Each row below holds a small network's activations on one input, seen along a few directions.
In each table, some parts of the input vary, and every possible input appears once, in random order.
A made-up example of a description, with smaller parts first: one of 2 separate values, together with either a single point or one of 11 places along a line or (one of 4 places along a line, together with one of 5 places around a ring).
Shared parts are said once, and a part with two or three values counts as separate values.
(in the rows, 128 means zero)

Other details of the inputs vary at random and push rows far along two fixed directions, the same in every table; ignore that.

Rows:
r1: [113 161 112 171 106 149  95 144 117  98 153]
r2: [120 161 140 135 144 167 121 161 123  91 151]
r3: [131 214 149 138 183 148 117 156 141 129 139]
r4: [111 142 112 137 138 113 108 137 136 139 134]
r5: [183  98 187  60 203 102 221  72 138 175 111]
r6: [112 161 131 141 110 136  88 144 141  87 148]
r7: [124 143 130 126 135 159 113 121 133 109 146]
r8: [ 76 126  66 163  40 115  63 156 108 143 107]
r9: [160  28 111 114 101  61 185  71 108 188  96]
r10: [ 79 156  86 156 113 133  81 153 116 133 120]
r11: [125 151 126 136 147 122 130 166 132 135 142]
r12: [105 103  66 156  86 100  94 131 108 147 105]
r13: [115 154 119 122 142 138 111 137 136 149 129]
r14: [170  40 130 100 104 109 187  61 108 151 110]
r15: [ 81 103  58 178  61 111  79 144 109 153 110]
r16: [194  85 182  63 209  94 221  99 146 162 110]
r17: [150   7 123  87  66  81 172  58 106 141  93]
r18: [124 148 133 139 148 135 131 167 136 140 131]
r19: [155 182 188 100 199 179 154 148 150  97 163]
r20: [ 87 127  85 162  84 146  83 133 103  99 131]
r21: [135 141 145 121 159 139 127 117 144 100 155]
r22: [107 145  99 160 112 145  87 136 121  90 135]
r23: [141 198 181  93 218 156 157 163 154 129 145]
r24: [134 180 157 136 170 161 121 166 141  83 171]
r25: [143 196 171 122 193 172 132 164 144  78 159]
r26: [154  22 121  91  93  49 168  73 125 177  87]
r27: [106 120  93 163  78 143 108 125  95 111 126]
r28: [106  93  87 156  51 114  87 123 112 102 108]
r29: [158 207 205  81 244 164 166 161 169 134 152]
r30: [118 151 101 170  99 146 101 134 107 101 136]
r31: [132 202 189  99 174 177 113 141 165  90 157]
r32: [187  56 175  82 161 118 210  87 136 138 130]
r33: [ 89 104  84 171  34 125  71 139 112 107 122]
r34: [104 110  80 187  55 137  98 130 101 118 126]
r35: [171  46 136  78 117  60 179  71 133 173  79]
r36: [152  57 147  70 127  74 179  76 127 173  89]
r37: [126 171 136 126 151 141 133 138 133 149 128]
r38: [112 168 148 129 138 131  99 153 154 137 124]
r39: [134 139 151 124 156 152 128 118 147 109 147]
r40: [100 122  79 177  71 116 102 145 108 157 118]
Each input here is: one of 2 separate values, together with one of 4 places along a line, together with one of 5 places around a ring.
- Changing only the choice among 2 separate values turns r6 into r26. The same change can be made to r2. Which row results? => r23
- Changing only the choice among 2 separate values turns r19 into r29. The same change can be made to r14. Which row results? => r37
- Change only the choice among 2 separate values in r28. List by row number the other rows that result. => r35
- Change only the place on the line of 4 in r34. List by row number the other rows that result. => r32, r33, r39
- Change only the place on the line of 4 in r23. List by row number the other rows that result. => r5, r10, r36
- Change only the choice among 2 separate values in r22. List by row number the other rows that result. => r12

Rows:
r41: [132 165 157 119 162 161 118 116 144 101 145]
r42: [138 166 148 121 178 145 142 150 134 121 141]
r43: [ 86 117  47 191  57 125  79 171  89 122 121]
r44: [112 160 117 148 136 144 114 161 120 125 137]
r45: [108 164 128 135 137 115  86 143 152 141 126]
r46: [131 168 158 115 158 155 121 123 148 101 153]
r47: [141 134 156 107 155 143 137 100 137 110 136]
r48: [137 168 157 117 159 153 120 122 146  96 151]
r49: [ 98 161  99 163 111 145  99 169 111 125 135]
r50: [ 95 152  70 192  77 137  84 168 102 127 127]
r51: [ 82 146  72 184  80 143  84 174 100 126 129]
r52: [172  39 128 105 124  91 198  76 111 175 101]
r53: [116 163 118 148 135 144 114 160 118 122 135]
r54: [150 134 147 113 170 134 158 131 133 134 131]
r55: [115 138 100 161 108 134 115 148 106 135 128]
r56: [114 163 120 152 134 148 118 156 120 133 138]
r57: [135 143 160  98 170 106 129 118 165 155 124]
r58: [133 144 161  96 171 104 130 118 163 155 125]
r59: [ 84 120  52 195  54 133  79 166  89 129 117]
r60: [145 131 167 100 144 136 140 121 142 109 143]
r61: [170  32 123  94 128  81 197  86 114 164 105]
r62: [148 130 166 102 145 139 140 120 140 107 141]
r63: [ 81 122  50 188  55 123  80 170  88 125 122]
r64: [128  19  90 129  35  91 139  91  97 139 104]
r65: [115 186 167  91 164 130 110 135 164 141 121]
r66: [139 135 156 104 154 141 137 101 138 111 139]
r67: [127  27  68 140  59  83 155 106  87 163  96]
r68: [108 121 111 149  88 135 102 140 123 101 130]
r69: [132 171 150 125 172 152 139 151 137 129 142]
r70: [129  26  66 141  59  86 154 105  89 163  95]
r71: [147 143 149 118 164 130 163 129 134 144 133]
r72: [135 163 147 121 177 147 142 154 139 125 145]
r73: [168  31 122  97 128  88 198  86 117 167 104]
r74: [ 96 151 113 127 101 112  82 137 133 141 104]
r75: [ 88 141  85 179  64 143  67 160 112  86 131]
r76: [133 153 164  85 161 117 126 114 158 151 109]
r77: [136 145 161  95 171 100 128 118 162 152 125]
r78: [125 166 159 115 162 159 121 119 144 103 148]
r79: [108 133 103 150  91 142  94 126 125 104 138]
r80: [150  48 141  66 114  70 170  64 139 184  80]
r81: [151 131 144 114 171 134 156 133 136 133 133]
r82: [113 155 129 149 119 148 101 140 132  94 144]
r83: [109 163  97 170 112 138 103 163 112 125 134]
r84: [173  32 134  90 110  94 180  51 124 142 110]
r85: [112 127 114 149  83 143  93 141 120 102 135]
r86: [148 139 149 115 166 136 155 130 131 137 131]
r87: [139 159 163 120 158 155 124 135 150  94 143]
r88: [111 156 130 147 119 145 101 140 130  94 145]
r89: [ 84 120  63 190  39 127  64 146  95  94 126]
r90: [167  38 128  94 124  84 197  82 110 169 102]
r91: [135 165 164 119 160 144 125 129 143  95 151]
r92: [129 175 163 107 179 115 112 134 166 140 131]
r93: [144 129 166 103 144 143 141 121 145 112 142]
r94: [145 137 155 105 151 136 137 105 143 109 144]
r95: [148 142 152 116 167 133 159 127 130 142 135]
r96: [134 159 163 118 157 155 127 138 152  96 144]
r97: [146 136 148 115 169 135 156 131 130 135 131]
r98: [131 166 149 126 174 154 140 151 138 129 141]
r99: [138 133 155 107 154 147 138 101 142 114 138]
r100: [ 98 177 134 116 125 123  85 144 145 137 116]
r101: [111 130  97 162 102 136 118 146 109 140 126]
r102: [145 131 163 105 152 134 143 120 145 104 136]
r103: [135  23  83 143  45  86 138  80  96 133 100]
r104: [172  43 127 101 123  79 201  79 113 173 103]
r105: [114 139  97 162 106 131 118 150 114 138 128]
- Describe the family of inputs behind these rows. => one of 5 places around a ring, together with either one of 2 separate values or one of 5 places along a line or one of 6 places along a line
- Changing only the place on the ring of 5 turns r94 into r84. The same change can be made to r66. Which row results? => r41
- Change only the place on the line of 5 in r82. List by row number the other rows that result. => r79, r93, r96, r99
- Change only the choice among 2 separate values in r80. List by row number the other rows that result. => r57

Rows:
r106: [150  38 112 128  97 100 171  77 116 149 119]
r107: [131 138 116 155 106 146 117 138 111 114 131]
r108: [110 165 123 141 107 158 101 146 117 102 131]
r109: [144 115 150 105 152 119 150 114 135 105 126]
r110: [155 119 156 105 141 126 155 121 132 111 125]
r111: [131 139 151 100 149 108 146 112 133 158 120]
r112: [ 97 147 119 155  94 155 100 141 128 114 140]
r113: [108  71  67 142  62  96 116 109 109 167  85]
r114: [145 152 141 116 179 127 147 124 149 149 124]
r115: [151 122 148 119 155 132 158 108 119 116 126]
r116: [138 122 148  99 149 133 150 100 130 115 123]
r117: [143  51 118 106 100  55 165  93 114 170  98]
r118: [142 115 149  99 146 136 142  99 142 127 139]
r119: [117 138 104 152 119 137 115 131 111 103 131]
r120: [140 115 149 111 164 108 138 128 150 151 117]
r121: [144 137 160 127 158 145 156 119 144 122 150]
r122: [150 110 151 106 148 122 142 112 148 118 143]
r123: [139 160 152 116 173 112 149 123 134 150 134]
r124: [145 130 155 105 151  97 145 129 139 153 121]
r125: [141  34 108  96 107  83 175 122 111 169  97]
r126: [114 148 112 140 112 111 108 155 135 140 119]
r127: [128 139 144 117 137 146 130 120 122 109 123]
r128: [107 135  97 140 128 137 126 169 111 145 131]
r129: [109  77  74 140  56  91 123 112 107 170  89]
r130: [116 131 120 146 110 132 109 144 117  96 123]
r131: [132 136 165 108 156 150 143 112 150 122 144]
r132: [146 133 155 103 167 128 135 121 143 103 139]
r133: [153 135 169 112 147 139 145 133 148 115 143]
r134: [153 118 139 111 158 129 148 103 132 122 144]
r135: [148 147 153 130 147 150 143 129 135 120 147]
r136: [114 161 128 143 105 161 100 147 120 109 132]
r137: [111 176 114 158 128 126  99 156 119 143 134]
r138: [113 156 105 155 129 145  99 139 118 100 144]
r139: [112 138 104 159 134 129 102 144 125 149 123]
r140: [115 136 129 104 148 142 139 154 125 148 124]
r141: [108 165  96 161 112 127 101 155 124 143 125]
r142: [141 119 146  97 152 133 142  99 134 120 129]
r143: [126 132 124 146  99 137 111 149 122 106 128]
r144: [121 131 106 152 116 138 110 128 122 115 149]
r145: [113 125 125 151 100 134 113 144 134 109 140]
r146: [126 159 122 150 124 151 117 144 113 102 136]
r147: [119 136 127 139  96 150 112 134 124 120 134]
r148: [124 153 144 115 139 120 124 129 129 154 121]
r149: [114  65  67 148  63  80 116 124 114 158  88]
r150: [ 96 161 116 147 134 144  86 151 134 143 121]
r151: [114 151 113 143 119 139  85 151 134  95 148]
r152: [139 130 165 115 158 136 142 125 157 111 147]
r153: [112 135 110 130 111 142  97 126 124 112 139]
- Describe the family of inputs behind these rows. => one of 3 separate values, together with either a single point or one of 5 places along a line or one of 10 places around a ring
- Changing only the choice among 3 separate values turns r115 into r127. The same change can be made to r137. Which row results? => r148
- Changing only the choice among 3 separate values turns r129 into r126. The same change can be made to r142. Which row results? => r132
- Change only the place on the ring of 10 in r106. List by row number the other rows that result. => r107, r115, r119, r121, r134, r135, r138, r144, r146
- Change only the choice among 3 separate values in r145. List by row number the other rows that result. => r112, r121
- Change only the place on the line of 5 in r123. List by row number the other rows that result. => r114, r137, r139, r141
- Change only the place on the line of 5 in r117. List by row number the other rows that result. => r120, r124, r126, r149

Rows:
r154: [110 209 136 163 150 184 111 182 130  94 158]
r155: [169 104 192  72 161 132 180  78 155 119 131]
r156: [117 229 136 160 191 178 106 163 137 112 164]
r157: [177 105 175  82 203  92 199 111 157 172 127]
r158: [100  88  88 157  48 126  87 121 103 110 121]
r159: [121 213 146 155 176 187 109 184 135  91 166]
r160: [117 105  80 172  67 131 123 143  85 124 128]
r161: [103 101  94 149  69 123  93 122 117  97 124]
r162: [112 209 160 136 157 182  83 158 155  74 162]
r163: [109  87  62 177  68 125 115 146  91 116 121]
r164: [145 109 174  55 169 105 166  88 153 163 106]
r165: [176 114 177  81 200  96 199 110 145 172 110]
r166: [138  87 125  95 141 104 177 115 117 181 101]
r167: [134  82 130 109 113  77 129  99 147 156 111]
r168: [187  91 170  81 195 121 206 101 136 131 136]
r169: [ 99 242 155 125 168 158  65 170 166 121 140]
r170: [148  76 136 100 120 109 143  91 133 112 124]
r171: [109  86  71 177  63 130 114 144  83 126 123]
r172: [145  82 138 105  93 114 146  86 118 121 123]
r173: [102 214 136 150 155 165  73 136 148  98 155]
r174: [107  75  52 161  56  89 116 136  91 183  87]
r175: [ 91 109  83 154  53  89  76 133 115 142  97]
- Describe the family of inputs behind these rows. => one of 2 separate values, together with either a single point or one of 4 places along a line or one of 6 places along a line
- Changing only the choice among 2 separate values turns r171 into r158. The same change can be made to r168. Which row results? => r170
- Change only the choice among 2 separate values in r175. List by row number the other rows that result. => r165

Rows:
r176: [126 230 179 104 212 175 123 151 157 127 140]
r177: [150 131 150 116 172 131 159  90 132 147 137]
r178: [ 83 185 101 154 155 165  75 201 131  85 156]
r179: [101 203 113 176 131 179  94 195 123 105 157]
r180: [154 125 160  97 162 130 172 137 130 143 117]
r181: [159 118 170  79 167 109 180 128 137 145 121]
r182: [141 217 188 120 202 173 125 136 156  77 166]
r183: [110 117  83 159  89 135 113 119 106 150 122]
r184: [114 106  98 150  83  98 111 156 124 134 125]
r185: [116 109  90 154  89 131 127 152  97 139 119]
r186: [103 204 125 168 120 163  66 164 139  75 154]
r187: [103 126  94 136  88 109 100 130 110 152 106]
r188: [159 113 171  83 154 144 177  94 130 131 125]
r189: [ 86 202 128 164 129 151  79 205 141 107 141]
r190: [104  63  83 124  85 121 110 116 108 107 119]
r191: [147 126 170  86 147 143 158 112 133 127 116]
r192: [142  93 106 149 107  99 135 128 119 127 122]
r193: [ 97 116  99 146  88 108 100 129 125 151 105]
r194: [125 117 112 142 116 106 106 114 135 143 123]
r195: [164 115 162 112 165 108 155 130 151 134 138]
r196: [158 110 178  79 150 112 160 100 158 127 132]
r197: [159  97 159 106 142 131 170  82 126 124 137]
r198: [164  93 165  98 138 111 150  93 151 124 130]
r199: [135  90 105 153 105 116 145 129 102 137 131]
r200: [111  88 103 123  58 110 113 121 103 131 104]
r201: [154 136 149 116 176 120 155  89 137 138 131]
r202: [101  74  63 130 101 111 107 113 110 138 110]
r203: [129  85  85 164  87  99 132 129  98 127 120]
r204: [159  98 158  98 136 143 174  91 132 132 130]
r205: [157 135 151 112 174 113 148  92 148 137 128]
r206: [122 109 100 133 106 127 133 106 106 158 111]
r207: [ 82 201 138 152 113 163  66 180 144  92 141]
r208: [111  92  88 140  77  89 108 112 124 155 111]
- Describe the family of inputs behind these rows. => one of 3 separate values, together with either a single point or one of 10 places around a ring
- Changing only the choice among 3 separate values turns r186 into r192. The same change can be made to r182. Which row results? => r203
- Which other rows agree with r194 in the choice among 3 separate values? List them by row number. => r176, r177, r183, r187, r193, r201, r202, r205, r206, r208

Rows:
r209: [ 76 196  96 177 105 139  60 183 131 127 132]
r210: [170  81 159  77 166  88 190  83 148 176 104]
r211: [ 86 198 100 180 105 186  53 150 122  80 146]
r212: [190  67 168  93 173 118 212  79 133 128 142]
r213: [106  59  53 147  56  75 113 112  96 170  89]
r214: [141 228 202 100 240 184 160 178 150 125 151]
r215: [185  60 170  83 171 114 204  88 140 122 137]
r216: [106  45  82 137  22 103 108  90  95 124 104]
r217: [ 81 200 100 176 110 142  58 189 133 126 136]
r218: [ 71 204  91 177 116 139  60 184 129 125 132]
r219: [ 79 200  87 172 116 137  55 184 120 130 138]
r220: [158 227 200 113 230 192 141 126 159  86 171]
r221: [106  58  57 154  57  73 115 113  96 172  87]
r222: [175  81 161  66 160 118 216 102 125 173 107]
r223: [122  30  70 152  39  94 120 122  97 115 108]
r224: [182  66 185  66 154 102 190  89 149 119 120]
r225: [191  76 167  94 169 117 212  67 125 132 138]
r226: [138 235 219  84 231 201 127 123 178  86 175]
r227: [111  53  68 154  46  76 111 120 103 174  91]
r228: [ 85 195 125 158  93 161  56 178 132  71 150]
- Describe the family of inputs behind these rows. => either one of 2 separate values or one of 8 places along a line or one of 10 places around a ring
- Start at r215 and move only the place on the ring of 10, one step at a time. The first step leads to r212. Which rows follow, in order? => r225, r220, r211, r226, r216, r228, r224, r223

Rows:
r229: [166 145 184  72 209 133 180 111 159 166 132]
r230: [127 188 175  89 191 140 132 135 158 137 128]
r231: [173 148 213  62 214 113 173 119 177 150 128]
r232: [ 90  63  34 188   9 114  92 145  70 108 120]
r233: [156  84 138  95 151  92 181 116 119 163 116]
r234: [160  27 105 119  72  87 164  58 101 139 102]
r235: [ 97 187 112 168 131 142  98 171 129 134 135]
r236: [ 93 173 123 144 108 163  80 147 126  88 141]
r237: [153  35  92 112  84  62 165  72 105 179  83]
r238: [109 188 134 165 134 167 105 155 129  92 156]
r239: [ 90 127  63 179  78 127  84 170 101 138 109]
r240: [154  20 123 108  69  84 158  79 118 134 104]
r241: [107 173 122 156 116 174  89 155 120 101 154]
r242: [117 179 131 156 145 179 100 167 128  83 149]
r243: [160 134 179  75 211 112 172  99 170 153 131]
r244: [ 98 177 119 159 125 159  77 148 138  82 159]
- Describe the family of inputs behind these rows. => one of 2 separate values, together with one of 8 places along a line
- Changing only the choice among 2 separate values turns r238 into r235. The same change can be made to r241. Which row results? => r229
- Change only the choice among 2 separate values in r243. List by row number the other rows that result. => r244
